data = ((-545, -387, -345, -263, -475, -435, 28, -343, -468, 288, -482, -324, 284, -251, -253, 30), (-424, -348, -64, -204, -132, -511, -561, -312, 40, -308, -458, -329, -308, -780, -497, 97), (89, 376, -336, -315, -656, -192, -391, -297, -131, -269, -591, -638, -483, -412, -498, -432), (-593, -413, -254, -343, -382, -498, -388, -314, -242, -372, -188, -339, -319, -415, -333, -278), (-373, -371, -241, -311, -385, -614, -382, -323, -252, -152, -479, -421, 212, -390, -349, -209), (-417, -573, -253, -274, -392, -499, -437, 567, -259, -499, -502, -512, -570, -464, -316, -251), (-432, -353, -167, -826, -550, -361, -556, -528, -350, -277, -385, -344, -372, -487, 135, -36), (-517, -392, -625, -155, 663, -488, -360, -352, -191, -364, -517, -303, -367, -406, -9, -252), (-414, -336, -280, -317, -515, -650, -215, -316, -221, -491, -525, 245, -407, -402, -423, -518), (-399, -303, 10, -271, -311, -551, -144, -320, -417, -197, -250, -286, -331, -415, -414, -126), (-390, -232, -266, -250, -420, -468, -439, -323, -265, -420, -523, -55, -274, -143, -432, -522), (-431, -243, -258, -382, -55, -806, -382, -319, -253, -700, -529, 76, -408, -436, 56, -326), (-492, -360, -274, -360, -509, -48, -417, -344, -212, 571, -739, -399, -658, -439, -354, -327))
data[0, 0] => -545
data[-13, 15] => 30
data[12, -2] => -354
data[-3, -13] => -250
data[3, -9] => -314
data[-3, 7] => -323
data[-5, 5] => -650
data[:, 4] => [-475, -132, -656, -382, -385, -392, -550, 663, -515, -311, -420, -55, -509]
data[9, -5] => -286
data[1, -5] => -329
data[-3, -16] => -390
data[-6] => [-517, -392, -625, -155, 663, -488, -360, -352, -191, -364, -517, -303, -367, -406, -9, -252]
data[-1, -12] => -509
data[-8, 4] => -392
data[-12, 1] => -348
data[10] => [-390, -232, -266, -250, -420, -468, -439, -323, -265, -420, -523, -55, -274, -143, -432, -522]
data[2, 4] => -656
data[-11, 12] => -483
data[:, -4] => [284, -308, -483, -319, 212, -570, -372, -367, -407, -331, -274, -408, -658]
data[0] => [-545, -387, -345, -263, -475, -435, 28, -343, -468, 288, -482, -324, 284, -251, -253, 30]
data[:, -5] => [-324, -329, -638, -339, -421, -512, -344, -303, 245, -286, -55, 76, -399]
data[4, -16] => -373
data[-8, -11] => -499
data[8, -12] => -515
data[2] => [89, 376, -336, -315, -656, -192, -391, -297, -131, -269, -591, -638, -483, -412, -498, -432]
data[-12, -11] => -511
data[-11, -2] => -498
data[11, -3] => -436
data[-5, 13] => -402
data[-2] => [-431, -243, -258, -382, -55, -806, -382, -319, -253, -700, -529, 76, -408, -436, 56, -326]
data[-3, -5] => -55
data[9] => [-399, -303, 10, -271, -311, -551, -144, -320, -417, -197, -250, -286, -331, -415, -414, -126]
data[-1, -5] => -399
data[-7, -12] => -550
data[-11, -1] => -432
data[-9, -15] => -371
data[11, 7] => -319
data[-7, 7] => -528
data[-11, -14] => -336

M = [[113, 118, 134, 139, 199, 76, 59, 122, 119, 86, 175], [95, 130, 165, 136, 114, 115, 186, 165, 134, 141, 192], [148, 140, 101, 131, 119, 160, 247, 137, 134, 104, 97], [135, 117, 113, 177, 182, 64, 25, 114, 127, 55, 149], [193, 130, 99, 203, 119, 115, 161, 122, 134, 70, 117], [135, 146, 113, 97, 48, 184, 234, 145, 134, 125, 106]]
Rows and columns are counted from 0.
row 0 col 0 => 113
row 1 col 3 => 136
row 4 col 2 => 99
row 1 col 4 => 114
row 2 col 6 => 247
row 0 col 9 => 86
row 5 col 2 => 113
row 3 col 6 => 25
row 2 col 8 => 134
row 4 col 7 => 122
row 0 col 4 => 199
row 5 col 0 => 135
row 4 col 4 => 119
row 2 col 9 => 104
row 2 col 4 => 119
row 5 col 10 => 106
row 3 col 2 => 113
row 1 col 8 => 134
row 0 col 3 => 139
row 1 col 2 => 165
row 3 col 8 => 127
row 1 col 10 => 192
row 1 col 7 => 165
row 0 col 5 => 76
row 1 col 5 => 115
row 5 col 3 => 97
row 3 col 0 => 135
row 4 col 10 => 117

X =  693  -742  -347  -965  -518    -9
X[0] => 693
X[4] => -518
X[3] => -965
X[5] => -9
